A small network was trained on invented records. Each row is its activation on one of them, seen along a few directions.
After each row come some of the record's fields: GOK, ZAPI, NEL, FEN, KAGU, PETI, BIB.
A field that a record lacks is written none.
The largest differences between rows may come from other fields.
Strong random noise was added to every row along 2 fixed directions; ignore it. To show where, here is one row again and again, with new noise each time:
[-330 -139  -74 -331  110 -186  157  334 -164  401   -2  -78   93  148
  -46  240 -128]
[-345  -19  -36  211   12  -41   89  -38  175  139   22  -12 -132  -47
  -63  114  -49]
[-236  -47  -77  115   34  -47  102   24  119  181    1  -55  -92   12
 -102   69  -63]
[-327  -59  -53   31   45  -87  112   85   63  226   12  -38  -57   21
  -63  147  -75]

[-100  106  266  -26  -70   13 -100  206 -312   21   23 -209  137  243
 -119  340   96]  (GOK tolog; ZAPI gelo; NEL sov; FEN none; KAGU none; PETI pof; BIB none)
[ 235  -77   33  670  -85  165   18 -409  429 -178 -189 -115 -254  -76
 -354 -327   89]  (GOK vadot; ZAPI gelo; NEL sov; FEN none; KAGU none; PETI tired; BIB none)
[ 434  -91  -73  482 -192  151   47 -220  225 -123   78 -433 -239  162
 -550  -51  334]  (GOK tolog; ZAPI gelo; NEL sov; FEN dudib; KAGU bine; PETI pof; BIB bube)
[ -87  214 -466  257  -56  113   14   68  280  140  276  -98 -105 -201
 -108   99   86]  (GOK tolog; ZAPI gelo; NEL nabef; FEN nifu; KAGU bine; PETI pof; BIB bube)
[ 154 -539  274 -152    7 -288  393 -146  174   81 -306  183 -266  -28
 -178   92   -4]  (GOK tolog; ZAPI bil; NEL sov; FEN dudib; KAGU lefum; PETI pof; BIB bube)
[-314 -509  493 -553  141 -276  429   71   30  298 -146  166   -7 -120
   64  310   -8]  (GOK dutav; ZAPI bil; NEL nabef; FEN zeg; KAGU bine; PETI pof; BIB bube)
[-242   27  395  218  -77   43 -167  -80 -123 -142  -61   -6  205   11
  123  183    4]  (GOK tolog; ZAPI gelo; NEL nabef; FEN none; KAGU none; PETI tired; BIB none)
[ 704   79   60  224    4  244  -78 -205  227 -305 -311   91  -16  -79
 -131 -671  121]  (GOK dutav; ZAPI bil; NEL nabef; FEN dudib; KAGU lefum; PETI pof; BIB mosun)
[ 614 -354   67  469 -142   55  224 -138  299  -41  -93 -185 -147   42
 -569 -245  138]  (GOK tolog; ZAPI bil; NEL sov; FEN nifu; KAGU bine; PETI tired; BIB bube)
[-186 -218  478 -261   29 -119  228    0 -146    6 -148  274    7 -159
  126  188  -58]  (GOK dutav; ZAPI bil; NEL nabef; FEN dudib; KAGU bine; PETI pof; BIB bube)
[-258  -52  -76  269 -134   -7  197 -230  289  262  120  135 -243 -180
  -45   64    4]  (GOK dutav; ZAPI gelo; NEL nabef; FEN none; KAGU none; PETI tired; BIB none)
[-151  312 -354  104   83   -7 -221  -62   25  -74   82    1 -244 -157
  145 -237  -41]  (GOK vadot; ZAPI bil; NEL sov; FEN dudib; KAGU lefum; PETI pof; BIB mosun)
[-199  525 -168   79   61  120 -174   54   53 -155  252   79   61 -211
  198  -91 -134]  (GOK tolog; ZAPI bil; NEL nabef; FEN dudib; KAGU bine; PETI pof; BIB bube)
[  92   98  -72  401 -109  217   27 -250  297   33  127  -65 -157   -6
 -116 -207   43]  (GOK dutav; ZAPI gelo; NEL nabef; FEN none; KAGU none; PETI tired; BIB none)
[-115 -140 -291 -115  -33  -82  150 -121  344   48  -57  232   39 -220
  111 -175 -245]  (GOK tolog; ZAPI gelo; NEL nabef; FEN nifu; KAGU bine; PETI tired; BIB bube)
[ 327 -158  -66 -354  205  -17  252   -8  151   88  -35   91   30  -49
  -36 -169 -126]  (GOK dutav; ZAPI bil; NEL nabef; FEN dudib; KAGU bine; PETI pof; BIB bube)
[ 102  163 -289 -153   52   61  -11  159  -67  167   87 -151   58   64
   51   29  -76]  (GOK tolog; ZAPI gelo; NEL nabef; FEN none; KAGU none; PETI pof; BIB none)
[ -14 -138  -32  -71 -175 -217   50  147 -103  184  211 -202  -64   86
 -392  342  187]  (GOK tolog; ZAPI bil; NEL sov; FEN nifu; KAGU bine; PETI pof; BIB bube)
[-331  289 -226  493 -279  -35  -15   -2  223   38  521 -265 -178   76
 -337  445  319]  (GOK tolog; ZAPI gelo; NEL sov; FEN nifu; KAGU bine; PETI pof; BIB bube)
[ 214 -327  350 -215  164 -188   92  406 -459  167 -198 -215  225  393
 -192   74   83]  (GOK vadot; ZAPI gelo; NEL sov; FEN dudib; KAGU lefum; PETI tired; BIB mosun)
[-167 -121   25  111  -16   63  174   14  164   81  -41  323 -139  -43
  163  -60  -72]  (GOK dutav; ZAPI gelo; NEL nabef; FEN nifu; KAGU lefum; PETI tired; BIB mosun)
[ 419  -16 -117  211    5  268  -28 -221  125  -63 -107  -52   82   12
  -75 -403   19]  (GOK dutav; ZAPI gelo; NEL nabef; FEN none; KAGU none; PETI tired; BIB none)
[ 100   40  511   18   37  121 -160  -83 -191 -579 -254  201  176  -76
  289  -66 -149]  (GOK tolog; ZAPI bil; NEL nabef; FEN nifu; KAGU bine; PETI pof; BIB bube)
[ 607 -208  -25 -480  107   81  -60  398 -671  180 -125 -237  266  366
 -293  -87  226]  (GOK dutav; ZAPI bil; NEL nabef; FEN dudib; KAGU lefum; PETI pof; BIB bube)
[ -15  322 -285  269  138  -31    3 -115  348 -157  -12  112 -199 -196
   33 -362   -8]  (GOK vadot; ZAPI bil; NEL sov; FEN dudib; KAGU lefum; PETI pof; BIB mosun)
[  98   64 -145    6  -38  160   86 -164  248  -73   59   83 -123 -134
   79 -526 -187]  (GOK dutav; ZAPI bil; NEL nabef; FEN dudib; KAGU bine; PETI tired; BIB bube)
[-687   37 -137 -478   26  -17  101  282 -174  310  148  234   60   87
  381  127 -183]  (GOK dutav; ZAPI gelo; NEL nabef; FEN dudib; KAGU lefum; PETI tired; BIB bube)
[-240   46 -264   67  123  -38   37   58   32  165   32  -57  -16    8
  -19   37  -87]  (GOK vadot; ZAPI gelo; NEL sov; FEN none; KAGU none; PETI tired; BIB none)
[-426  231  232 -125   24   20  -46  309 -382  -21  311  159  296  171
  156  274  -61]  (GOK dutav; ZAPI bil; NEL nabef; FEN nifu; KAGU bine; PETI tired; BIB bube)
[ 546 -345 -137 -351  150   53  141   79  -55  -83 -275  114  183  -51
   67 -474 -339]  (GOK tolog; ZAPI bil; NEL nabef; FEN nifu; KAGU bine; PETI tired; BIB bube)
[-244   26   75  196  -31  136  -23 -181   92  -22   -2  137   85 -129
  173   27   32]  (GOK dutav; ZAPI gelo; NEL nabef; FEN none; KAGU none; PETI tired; BIB none)
[ 374  338 -271  -89  -55  243 -139  124  -93 -216   16 -141   27  192
  -42 -334 -221]  (GOK tolog; ZAPI gelo; NEL sov; FEN nifu; KAGU bine; PETI pof; BIB bube)
[  49   52 -385 -527   74  -32    5  197   32  126   49  107   73  -55
  161 -103 -319]  (GOK tolog; ZAPI bil; NEL nabef; FEN nifu; KAGU bine; PETI pof; BIB bube)
[-291  141  515  351 -127   23   95  -50 -133 -186  178  -83   67   87
  -48  439  328]  (GOK dutav; ZAPI gelo; NEL nabef; FEN dudib; KAGU bine; PETI pof; BIB bube)
[-290 -269  -43   45   61 -134  436 -303  435  120  -72  136 -275 -392
  301 -129 -231]  (GOK tolog; ZAPI gelo; NEL nabef; FEN zeg; KAGU bine; PETI tired; BIB bube)
[-252 -193  338   64  -82  -49   47  117  -95  145  238    9  159  152
 -264  452  198]  (GOK dutav; ZAPI bil; NEL nabef; FEN nifu; KAGU bine; PETI tired; BIB bube)
[   1   80 -118  243 -149  -78 -138  127  -52   98  273 -139 -134   79
 -142  -18   65]  (GOK tolog; ZAPI bil; NEL sov; FEN nifu; KAGU lefum; PETI tired; BIB mosun)
[ 184   43 -327 -130   37  -41  111  -44  161  208  -43  -20 -111 -133
   72  -97 -161]  (GOK tolog; ZAPI gelo; NEL nabef; FEN none; KAGU none; PETI pof; BIB none)
[ 163  242 -115  284  167   37   32 -172  156 -204   40 -113  -27  106
 -216  -22   27]  (GOK vadot; ZAPI gelo; NEL sov; FEN dudib; KAGU bine; PETI pof; BIB bube)
[ 222 -176  121   16 -106  -48  -24  156   40    6 -115 -114 -122   49
 -107  -34  114]  (GOK tolog; ZAPI bil; NEL sov; FEN nifu; KAGU lefum; PETI pof; BIB mosun)
[-193   40    8  -62    6  -78   17  -51  -34   74  -99  112   35 -207
  216  217  -81]  (GOK tolog; ZAPI gelo; NEL nabef; FEN none; KAGU none; PETI pof; BIB none)

Here are new rows. What are their fields?
[  46 -105 -104 -393   28 -130  113  397 -249  438   77 -255  157  321
 -144  120 -131]  (GOK tolog; ZAPI gelo; NEL sov; FEN none; KAGU none; PETI tired; BIB none)
[ 377  -29 -315 -409  -87   56   86  158 -235  244   -9 -227    8  178
 -247 -248   51]  (GOK dutav; ZAPI gelo; NEL nabef; FEN dudib; KAGU bine; PETI pof; BIB bube)
[-163  -49 -181  461 -171  135  155 -257  351   62  215  -61 -348  -22
  -69  -99  215]  (GOK dutav; ZAPI gelo; NEL nabef; FEN dudib; KAGU lefum; PETI tired; BIB bube)
[  31  260 -216   -2  120   60 -196   33 -352  -59  -36  -90  156   67
   31   53   24]  (GOK vadot; ZAPI gelo; NEL nabef; FEN none; KAGU none; PETI pof; BIB none)
[  -8  264 -114  138  131  134 -287    7 -255 -149   15 -132  267  133
   87 -115  -41]  (GOK vadot; ZAPI gelo; NEL nabef; FEN none; KAGU none; PETI tired; BIB none)
[ 523  108  155  -35  -28  201 -175  -67 -308 -139 -183 -143  192  201
 -138 -175  107]  (GOK dutav; ZAPI gelo; NEL nabef; FEN none; KAGU none; PETI pof; BIB none)
[-108  240  -12  575 -122  120 -111 -439  257 -228  -10   95 -182 -321
  109   50   69]  (GOK tolog; ZAPI gelo; NEL nabef; FEN none; KAGU none; PETI pof; BIB none)
[ 314  215 -353    6   13   79  -42    7  -89  120   82 -174  -27   56
  -60 -102  -61]  (GOK tolog; ZAPI gelo; NEL nabef; FEN none; KAGU none; PETI pof; BIB none)
[ 292   92   75  209   19  -55   91 -194   -8  -80  232 -132  -32   65
 -174   42  184]  (GOK dutav; ZAPI bil; NEL nabef; FEN dudib; KAGU bine; PETI pof; BIB bube)
[ 311  -51   84  351  -97  124  -91 -172  324 -234 -204  158 -181 -117
 -124 -467  -99]  (GOK tolog; ZAPI bil; NEL sov; FEN nifu; KAGU lefum; PETI tired; BIB mosun)
[-246  333  194  257   -7  243 -219 -221   42 -281    3  128   84 -131
  288   61   75]  (GOK dutav; ZAPI gelo; NEL nabef; FEN none; KAGU none; PETI pof; BIB none)
[ 253  109 -466 -625   91   27   10  211 -221  194  118  -97   56  -27
  102 -352 -183]  (GOK dutav; ZAPI bil; NEL nabef; FEN dudib; KAGU bine; PETI pof; BIB bube)
[ 236 -223  396  416  -70   -4  117 -436  220 -334 -202    5   31   16
 -128  -88   44]  (GOK tolog; ZAPI gelo; NEL nabef; FEN dudib; KAGU bine; PETI tired; BIB bube)
[ 594  -13 -107  209  -77  240  -51 -287  304 -373 -210 -120 -128 -236
 -116 -647    5]  (GOK tolog; ZAPI bil; NEL nabef; FEN dudib; KAGU bine; PETI pof; BIB bube)
[ 182   99  119  -58  -70  114  -44   14 -247   61  -32  -96   59  168
 -149   41  117]  (GOK dutav; ZAPI gelo; NEL nabef; FEN none; KAGU none; PETI pof; BIB none)
[ 660 -230  258  121  -59  -38  111 -158  111 -250 -409  110 -181   20
 -119 -414  -95]  (GOK tolog; ZAPI bil; NEL sov; FEN nifu; KAGU lefum; PETI pof; BIB mosun)
[  94    8  283  -54  -66  -38 -162  259 -544 -132   11 -132   94  332
  -79  260  120]  (GOK tolog; ZAPI bil; NEL sov; FEN nifu; KAGU lefum; PETI pof; BIB bube)
[   2 -428   91   45  -32 -278  177 -143  278   40  -85  135  -36  -68
  112   14    8]  (GOK tolog; ZAPI bil; NEL nabef; FEN nifu; KAGU lefum; PETI tired; BIB mosun)
[  24  186 -292  -72  -10    6  -22  126  197   32   33   62  127 -272
   32 -111  -21]  (GOK tolog; ZAPI bil; NEL nabef; FEN nifu; KAGU bine; PETI pof; BIB bube)
[ 304   20  -65  579 -135  221   50 -241  305 -323   89  -89 -377 -121
 -204 -189   80]  (GOK tolog; ZAPI bil; NEL sov; FEN nifu; KAGU bine; PETI pof; BIB bube)
